Each row below is a small network's average activation on inputs in which a field has the value named, seen along a few directions.
Values that are neighbours, or in one group, have similar rows; names and order tell nothing.
In the rows, 500 means zero.
Strong random noise was added to every row along 12 fixed directions; ignore it. To show where, here is one row again and again, with new noise each time:
[519,427,576,397,447,608,328,390,389,556,365,679,463,518,423,476,558,471,692,498,574,499]
[618,543,450,577,543,464,526,425,471,389,558,622,544,536,490,463,544,430,540,637,547,539]
[705,512,508,496,399,724,434,614,505,366,487,598,474,518,485,516,572,432,701,604,516,611]
[613,352,401,338,462,368,473,524,556,383,615,670,423,405,533,230,454,558,520,621,633,340]
[505,629,582,626,544,282,333,621,356,365,775,436,359,282,697,453,713,585,708,621,471,598]
[419,572,387,494,455,610,226,458,452,351,475,554,534,392,463,439,520,394,569,598,791,406]
[555,480,587,521,594,494,433,381,487,375,623,462,494,526,536,457,555,543,516,507,397,441]
[263,501,510,459,443,642,260,585,553,467,431,475,388,377,393,612,501,525,435,369,426,348]
[492,465,564,555,464,634,616,556,507,613,452,516,439,600,444,505,530,460,411,475,264,466]
[355,523,534,586,527,630,297,490,578,342,695,515,606,328,405,234,551,520,604,616,433,426]
[472,443,615,492,481,498,547,429,394,602,556,354,475,550,509,433,513,557,430,440,331,446]
[468,565,538,469,341,631,557,468,478,681,442,505,647,535,335,552,452,482,737,438,510,761]
[302,664,385,497,395,559,394,420,513,590,360,853,577,446,286,540,447,359,702,536,701,539]
[536,488,452,460,335,597,605,673,494,682,444,533,442,522,519,409,509,428,591,542,576,575]


Field ZERE:
kem: [575,553,424,512,610,378,585,534,614,343,575,660,443,553,632,475,517,442,483,607,578,403]
rab: [431,662,621,518,465,580,596,578,554,600,526,565,503,518,527,511,484,506,645,422,309,554]
gumu: [454,490,590,569,452,382,622,569,448,658,458,755,587,374,293,546,493,612,676,554,313,768]
nen: [577,501,363,549,537,654,622,372,570,446,479,316,748,646,483,423,380,420,291,502,537,464]
beni: [352,718,485,682,503,515,379,532,422,549,554,252,521,385,651,534,532,453,528,534,661,528]
non: [466,507,492,572,430,549,488,707,482,537,475,420,439,448,517,508,596,452,493,546,518,593]
fur: [329,326,494,494,594,464,440,441,310,794,177,619,519,513,487,381,593,417,369,530,663,454]
zutam: [584,585,348,432,537,405,547,493,697,410,616,598,511,527,636,446,444,445,687,550,770,512]
guvip: [349,505,562,429,705,433,389,344,723,406,476,540,482,494,523,597,387,588,454,320,513,277]
kam: [366,470,435,541,584,584,559,744,794,500,536,543,492,437,500,466,516,486,447,513,496,490]
pulem: [584,387,662,363,466,509,434,427,368,536,475,491,512,498,481,397,503,637,569,433,326,505]
mil: [548,666,573,568,615,433,518,368,604,473,534,681,519,576,609,558,473,460,719,512,527,512]
A value of ZERE combines one of 3 hidden first parts with one of 4 second parts; all combinations occur once.
Question: guvip and mil share the first part; guvip and rab share the second. Which value has the first part of rab and the second part of mil?
Answer: pulem
Question: zutam and kam share the first part; zutam and nen share the second. Which value has the first part of nen and the second part of kam?
Answer: fur

Field VEV:
vaga: [433,927,397,401,184,425,580,491,430,376,798,798,528,383,481,378,207,550,637,575,472,244]
sis: [426,260,369,424,379,300,584,609,231,890,194,150,524,462,622,356,511,494,158,461,823,552]
nivi: [359,357,473,609,553,356,677,548,696,636,641,732,468,388,396,15,476,518,342,683,353,293]
gub: [369,377,477,379,514,205,358,649,524,723,439,603,350,284,481,568,676,644,679,397,515,743]
fizub: [417,538,625,389,368,689,471,768,460,656,406,383,271,521,675,454,475,474,465,387,398,352]
dor: [505,412,443,476,425,461,643,734,499,655,407,599,564,352,343,485,490,573,537,542,431,720]
piv: [341,495,504,531,538,593,222,509,614,218,595,213,601,341,305,648,566,580,422,403,415,562]
zupu: [434,640,322,432,100,694,781,519,485,725,207,838,523,634,158,650,134,322,313,519,478,311]
mut: [131,617,202,557,635,410,419,533,887,381,679,305,537,331,593,352,282,504,201,459,804,124]
dip: [623,683,522,548,661,595,393,272,631,257,560,681,474,629,578,609,480,400,708,531,615,407]
dom: [443,464,438,350,459,737,348,609,715,391,503,417,426,475,521,585,462,511,615,337,498,461]
fivod: [273,726,684,597,346,672,510,450,451,549,551,773,697,439,220,463,478,483,798,544,283,645]
lonaf: [310,435,521,562,512,533,443,295,373,543,685,267,631,502,454,156,500,463,379,551,480,291]
tunan: [534,307,658,440,717,396,411,309,374,336,598,294,426,581,731,474,551,601,289,421,451,214]
The values of VEV form 3 separate groups.
Question: List the group mates of sis, in the order listed.
Answer: vaga, fizub, dor, fivod, tunan
Question: List the group mates of lonaf, in the order listed.
Answer: gub, piv, dom
